Each row below holds a small network's activations on one input, seen along a few directions.
In each table, some parts of the input vary, and every possible input appears once, in random order.
Descriptions start from the smaller parts, as in this example, which fits no table here: values(3) and (point or ring(9) or (line(6) and ring(8))).
Shared parts are said once, and a part with two or three values counts as separate values.

Other details of the inputs shift rows strongly along three fixed directions, in all tables alike. That doesn't count.
To show where, the next rows are all for the same input, with only those details redrawn:
[ 1.27  2.88 -1.42  1.54  0.97 -1.16 -0.24  0.46  0.32 -2.12  0.09  1.87]
[-3.14  0.38 -0.29 -1.27 -1.23 -0.23  2.18  0.61  2.17  0.10  0.02  1.36]
[ 0.06  0.17 -1.02 -2.64 -0.02  0.90  1.14 -2.85 -0.84  0.40 -5.13  1.40]
[ 2.61  2.54  1.73 -2.22 -3.29  0.42 -2.81 -5.24  0.77 -0.09 -3.52  2.41]
[-1.68 -0.31 -2.33 -1.57  1.69  0.35  3.02  0.02 -0.81 -0.07 -3.64  0.97]
[ 0.97  2.86  1.10 -0.18 -2.44 -0.68 -1.63 -1.90  1.91 -0.85  0.11  2.32]
[-0.47  3.34 -0.73  3.19  0.07 -2.18  0.25  2.94  2.52 -2.56  4.18  1.81]
[-2.68 -0.27  0.07 -3.01 -1.61  0.76  1.97 -1.71  1.60  0.73 -2.43  1.50]

Rows:
r1: [-6.33 -3.62 -1.03 -2.35 -0.83 -0.36  6.30  4.21  3.03  4.40  1.67 -1.63]
r2: [ 0.44  0.30 -0.94 -1.21  1.28 -0.50 -0.20  0.54 -0.07  2.75  0.95 -1.42]
r3: [-5.92 -2.07  1.34 -1.16  1.30  2.30  4.31  1.34  4.10  1.46  3.62 -0.81]
r4: [-3.45 -1.18 -0.15  0.56  2.91  1.71  2.24  0.21 -0.25  2.31  0.65 -1.63]
r5: [-0.74  0.71  0.75  0.70 -3.53 -1.81  1.79  0.94  0.90  0.37  2.84 -0.33]
r6: [ 0.33  1.83  1.25 -1.49 -0.82  0.78 -1.33 -1.11  3.91  0.26  3.75 -0.65]
r7: [-4.66 -5.02 -1.85 -4.51  0.94  0.52  3.73  1.31  2.09  3.28  0.94 -1.38]
r8: [ 1.31 -1.08 -3.35 -0.53  4.71  0.36  0.76  0.00 -3.70 -0.75 -0.38 -2.31]
r9: [-1.79  0.73  3.16 -2.16 -5.56  1.40 -1.99 -0.81  4.15 -0.05  0.51  1.82]
r10: [ 0.27 -0.42 -0.86  4.75  2.20  0.45 -0.37  3.13  0.92 -1.89  4.13 -0.01]
r11: [-1.52 -0.91 -2.31  0.03  0.82 -1.34  1.98  0.57 -2.55 -1.08 -1.07  0.44]
r12: [ 1.12  2.12  3.08  3.76 -1.93  0.53 -2.20  1.37  0.37 -1.32  5.15 -0.38]
r13: [ 3.48  1.41 -1.03  0.19 -0.02  0.52 -2.92 -0.92 -5.74 -1.73 -4.52  0.04]
r14: [ 2.45  0.54 -1.43  4.03  5.45 -0.44 -0.44  0.57 -3.62 -2.41  2.69 -0.75]
r15: [ 5.90  1.10 -1.43 -1.34  1.86  0.12 -0.27 -1.31 -1.14  0.38 -3.60  0.55]
r16: [ 4.36 -0.98 -1.25 -1.08  0.17 -0.73 -0.78 -1.93 -0.46  1.00 -2.10  0.49]
r17: [-0.72 -0.83  2.90 -0.57 -2.27  1.45 -1.05  0.09 -1.95  0.67 -1.80  0.52]
r18: [ 0.55 -0.67  2.80 -5.86 -3.80  0.96 -1.44 -3.88 -0.18  3.53 -0.92 -1.18]
r19: [-0.84  2.28  1.85  2.36 -4.73 -2.89 -3.09 -0.53  4.36 -1.24  5.70  2.66]
r20: [-3.18 -3.24  5.07 -3.03 -6.28  3.17 -0.40 -3.20  2.87  2.16  1.04 -0.10]
r21: [ 2.63  1.75  0.25  2.58  3.30  0.68 -1.23 -1.17 -3.72 -1.11  1.02 -1.35]
r22: [ 0.09  2.14 -1.57  4.38 -0.12 -2.80  1.55  3.32  1.50  0.01  4.09 -0.13]
r23: [-2.80 -3.06 -0.74  1.36  3.44 -1.50  2.66  3.37 -1.17 -2.33 -0.50 -2.56]
r24: [ 3.26 -0.93  1.79 -2.53 -3.13 -1.00 -1.10 -2.86 -0.28  1.44 -0.74  0.53]
r25: [-1.73 -3.89  0.68 -1.58  0.10  1.76  0.78  0.53 -2.85  0.66 -3.51  0.49]
r26: [-3.15 -0.37  2.30  1.91 -0.30 -1.15 -0.24  2.13  2.48 -0.21  0.82 -2.16]
r27: [-1.27 -0.50 -4.08 -1.01  3.84  0.44  3.74  0.85 -2.28 -0.68 -4.49  0.55]
r28: [ 0.33  3.61  1.31  2.16 -2.93 -2.54 -1.79  0.36 -0.20 -1.78  3.51  1.05]
r29: [-7.04 -3.41 -3.45 -0.97  1.80  1.35  4.83  4.76 -1.34  1.48 -2.67 -1.24]
r30: [-5.22 -1.87  4.55 -1.99 -3.00  0.31  1.35  0.71  6.30 -0.02  1.07 -1.14]
r31: [ 0.76 -2.75 -2.62 -1.72 -0.20  0.17  2.36 -2.28 -0.62  1.34 -4.12  0.13]
r32: [ 3.57  0.65 -0.54 -0.12  1.28 -1.88 -2.15  0.05 -1.43 -0.26  2.90 -0.40]
r33: [ 4.89  1.91 -0.38 -0.49 -1.27 -0.03 -0.83 -3.27  0.24 -0.10 -3.15  1.15]
r34: [ 1.96  2.67  0.86 -0.24 -0.46  0.27 -3.42 -2.56  0.78  1.55  1.61 -1.34]
r35: [ 2.24 -1.46 -1.42  1.79  3.93 -0.80 -1.45 -0.59 -1.87 -2.44 -4.25 -1.52]
r36: [ 0.84 -0.52 -0.39 -1.02 -0.27 -1.07  2.22  1.35 -1.40  1.42  0.29 -0.96]
r37: [-0.48  2.11  1.10  4.21 -2.62 -2.72 -2.85  4.27  1.32 -3.78  7.02  1.52]
r38: [ 3.67  2.86  1.47 -0.86 -0.94  0.34 -3.84 -3.41 -1.50  0.01  1.30 -1.53]
r39: [-1.42  1.17  0.66  4.83  0.97 -0.95 -1.05  5.45  0.24 -0.61  3.27  0.87]
r40: [ 0.27  2.59 -2.20  2.54  1.33 -1.83 -0.43  0.69 -2.06 -0.43 -0.80  0.77]
r41: [-1.47 -2.14  0.37 -0.51  2.10 -0.07  1.47  0.59 -3.00 -0.89 -4.43 -3.07]
r42: [ 2.51  1.36  3.20 -4.54 -3.31  0.88 -3.08 -3.89  3.56  2.41  0.68  0.56]
r43: [ 4.40  0.83  0.75  0.43  1.32  3.57 -2.23 -2.62 -1.27 -0.66 -3.65  0.41]
r44: [ 1.95  0.83  1.16  1.50  1.04  1.14 -1.77  1.54 -0.37 -1.29 -1.43  1.84]
r45: [-2.09 -2.12 -2.08 -1.52  1.89  0.63  1.20  0.15  1.40  0.87  2.06 -1.68]
r46: [ 3.57 -0.43 -0.84  0.95  3.77  1.48 -2.19 -3.87 -2.63 -0.23 -2.02 -0.07]
r47: [ 1.64  0.81 -2.60  5.35  5.45  1.00  0.31  3.27 -3.38 -0.93 -0.10 -1.16]
r48: [-1.91 -2.82 -2.69 -1.02  0.81  0.94  0.71  1.03 -1.62 -0.50 -3.48  0.53]
r49: [ 2.05  1.14 -1.60  4.00 -0.13 -3.42  0.78  2.57 -0.12 -2.34  4.59  0.45]
r50: [-0.03 -2.78  3.07 -2.79 -3.70  2.40 -2.87 -3.37  0.59  1.75 -3.84  1.87]
Question: What is each input in this table made of?
Answer: ring(5) and (point or ring(9))
Question: Changing only the ring(5) part turns r26 into r35. The same change can be made to r4. Which row results?
Answer: r46
Question: Changing only the ring(5) part turns r25 into r17. The same change can be made to r37. Which row results?
Answer: r13
Question: Change only the ring(5) part in r19. List by row number the other rows that result.
Answer: r11, r27, r28, r40
Question: Which other rows agree with r3 in the ring(5) part? List them by row number.
Answer: r6, r9, r15, r27, r30, r33, r42, r43, r44
Question: Change only the ring(5) part in r24. List by row number the other rows that result.
Answer: r1, r15, r16, r36

Rows:
r51: [ 1.90  2.76  1.99  1.14  0.07  1.32 -3.88 -2.18  0.11 -1.51  0.63  0.73]
r52: [ 3.02  1.89  6.60 -0.13 -6.21  2.14 -5.97 -3.59  3.48  0.54  1.28  2.03]
r53: [ 0.18  1.22  2.48 -0.02 -0.85  2.02 -1.91 -2.68  0.79 -0.57 -0.01  0.41]
r54: [-0.22  0.35  4.59 -0.50 -4.75  1.81 -3.29 -1.37  1.36  2.28  1.14  0.99]
r55: [-5.16 -0.77 -2.57 -1.38 -0.77  0.60  4.96  2.81  1.10 -0.62 -4.23  2.75]
r56: [ 0.43  1.31  2.15  0.12 -1.06  1.74 -1.93 -3.18 -1.24  0.39 -0.56  0.22]
r57: [-0.86  1.67 -2.32  3.51  1.71 -1.83  2.76  5.20  2.11  0.25  7.99  0.42]
r58: [-3.92 -4.10  0.78 -2.25 -1.89  1.76  1.87  1.58 -1.16  2.48 -1.29 -1.35]
r59: [-1.05 -3.17 -1.99 -2.29  1.19  0.38  3.09 -0.23  2.04  1.82 -0.72 -0.05]
r60: [ 4.57  1.17  1.58  1.12  0.54  2.23 -4.23 -1.49 -1.77 -0.61 -2.61  0.93]
r61: [ 2.68 -0.83 -0.04  2.64  2.09  0.36 -2.52  1.12 -1.13 -1.54 -1.30  0.27]
r62: [-2.43 -3.96  2.59 -1.07 -1.93  1.76  0.50 -0.07  2.29  1.17 -1.21  0.10]
r63: [-0.30  1.09  0.54 -0.83  0.58  1.04  0.70 -1.21  1.85  0.32 -0.05 -0.47]
r64: [ 1.01 -0.97 -2.96 -2.68  2.62  1.86  1.93 -0.62 -0.24  1.97 -2.08  0.10]
r65: [-0.28  1.48 -3.14  0.73 -1.13 -2.26  1.61  1.35 -2.93 -1.70 -4.36  2.35]
r66: [ 2.40 -0.65 -2.13  1.17  4.92  1.20 -1.51 -1.91 -3.63 -2.08 -4.75 -0.70]
r67: [-0.82  0.27  1.14 -1.26 -2.04 -0.85  0.55 -1.38  0.21  1.12  0.77 -1.57]
r68: [-3.12  0.81  0.83  3.43  0.38 -2.72  1.40  3.98  5.71 -1.82  7.41 -0.66]
r69: [ 4.27 -0.12 -0.72 -1.64  0.09 -0.03 -2.14 -3.35  0.82  0.80 -1.51  0.87]
r70: [-1.89 -3.22 -2.37 -3.40  0.94 -0.91  3.36  1.08  0.66  2.11  0.40 -1.07]
r71: [-3.42 -0.31  2.05 -3.71 -1.93  1.85  1.07 -1.78  3.81  2.10 -0.03 -0.70]
r72: [-3.55 -1.61 -0.71 -3.22 -0.07  0.15  2.90 -0.42 -0.79  2.22 -1.35 -2.42]
r73: [ 4.69  2.15 -1.35  0.36  1.74  0.35 -0.98 -1.16  0.16  0.00  0.63  1.09]
r74: [-0.91  0.99 -2.21  0.60  3.64  0.10  2.02  1.32 -1.71  0.83 -0.35 -1.42]
r75: [ 3.82 -0.64 -2.58  0.64  5.21  0.07 -0.86 -1.96 -6.54 -2.31 -5.64 -1.56]
r76: [ 0.12  2.76 -0.74  6.48  2.15 -2.80 -0.61  4.42 -1.43 -3.74  7.09 -0.83]
r77: [ 2.12  1.37  2.04  0.77 -0.84 -1.01 -4.09 -2.24 -0.90 -1.94  0.83 -0.43]
r78: [ 4.06  1.70 -3.41  4.24  4.21 -4.41  0.50  4.53 -0.51 -2.79  6.08 -0.14]
r79: [-0.60 -2.61  2.24 -1.14 -1.73  0.02 -1.04  0.60 -0.31  0.40 -0.49 -0.55]
r80: [ 2.90  3.74  1.54  1.07 -0.61 -0.29 -2.32 -2.50 -0.08  0.31  0.85 -0.07]
r81: [ 0.89 -2.08  2.38 -0.11 -1.78  0.00 -1.56  0.07 -0.27 -0.14 -0.38 -0.40]
r82: [-1.87 -1.97  1.48 -0.43 -1.03  2.38  1.18  0.96 -0.95  1.94 -0.93 -0.02]
r83: [-1.60  2.12  2.84  2.45 -2.52 -2.27 -2.03  1.48  6.75 -1.29  7.39 -0.12]
r84: [-5.12 -3.37  0.99 -3.97 -1.35 -0.32  3.93 -0.24  2.30  1.70 -0.20 -2.34]
r85: [ 0.41 -1.29 -3.25 -2.28  1.20 -0.49  2.35  0.36 -1.98  2.03 -0.16 -0.91]
r86: [-0.25 -1.29  0.94  0.12  0.46  1.27 -1.03 -2.57  0.33 -0.97 -1.86 -0.28]
r87: [ 3.98  1.07 -1.79  0.04  3.70 -1.65 -1.47 -1.49 -3.27 -1.36 -3.06 -1.83]
r88: [ 0.86  2.26  0.73  0.89 -4.22 -1.90 -1.93 -1.20  2.59 -2.55 -2.65  4.13]
r89: [-3.11 -1.66 -2.01 -3.01  0.66  0.99  4.06  1.31  0.90  3.56  1.31 -0.26]
r90: [-0.72  0.67 -2.69  2.78  1.22 -3.11  2.94  5.17  0.93 -0.29  7.68 -0.50]
r91: [-1.49  1.03  1.67  0.04 -0.72  1.57 -1.30 -1.41 -0.49  0.66  0.79 -0.08]
r92: [ 4.30 -0.38 -3.01  3.52  4.25 -0.15 -0.37  2.43 -6.79 -1.62 -2.48 -1.07]
r93: [ 0.57  1.39  3.95 -1.53 -5.11  0.61 -4.40 -4.58 -0.02  0.67  0.59 -0.21]
r94: [-6.00 -0.79 -3.19 -1.37 -0.92  0.25  5.75  2.79 -0.60  0.73 -4.46  2.40]
r95: [-0.50  0.52 -2.94  0.36 -0.09 -2.83  1.97  2.26 -1.56 -2.92 -4.13  2.23]
Question: What is each input in this table made of?
Answer: ring(5) and (point or (values(2) and line(4)))
Question: Changing only the ring(5) part turns r54 into r58. The same change can be made to r80. Which row results?
Answer: r67
Question: Changing only the ring(5) part turns r92 into r82. The same change can be made to r72. Which row results?
Answer: r74
Question: Change only the line(4) part in r62. List by row number the other rows that result.
Answer: r59, r68, r86
Question: Start at r53 and move only the ring(5) part, one step at a time. The first step leads to r86. Which rows follow, in order?
Answer: r75, r76, r56
Question: Change only the values(2) part in r66. List by row number the other rows that result.
Answer: r86
Question: Which other rows agree with r84 in the ring(5) part? List them by row number.
Answer: r70, r75, r77, r78, r79, r81, r87, r95
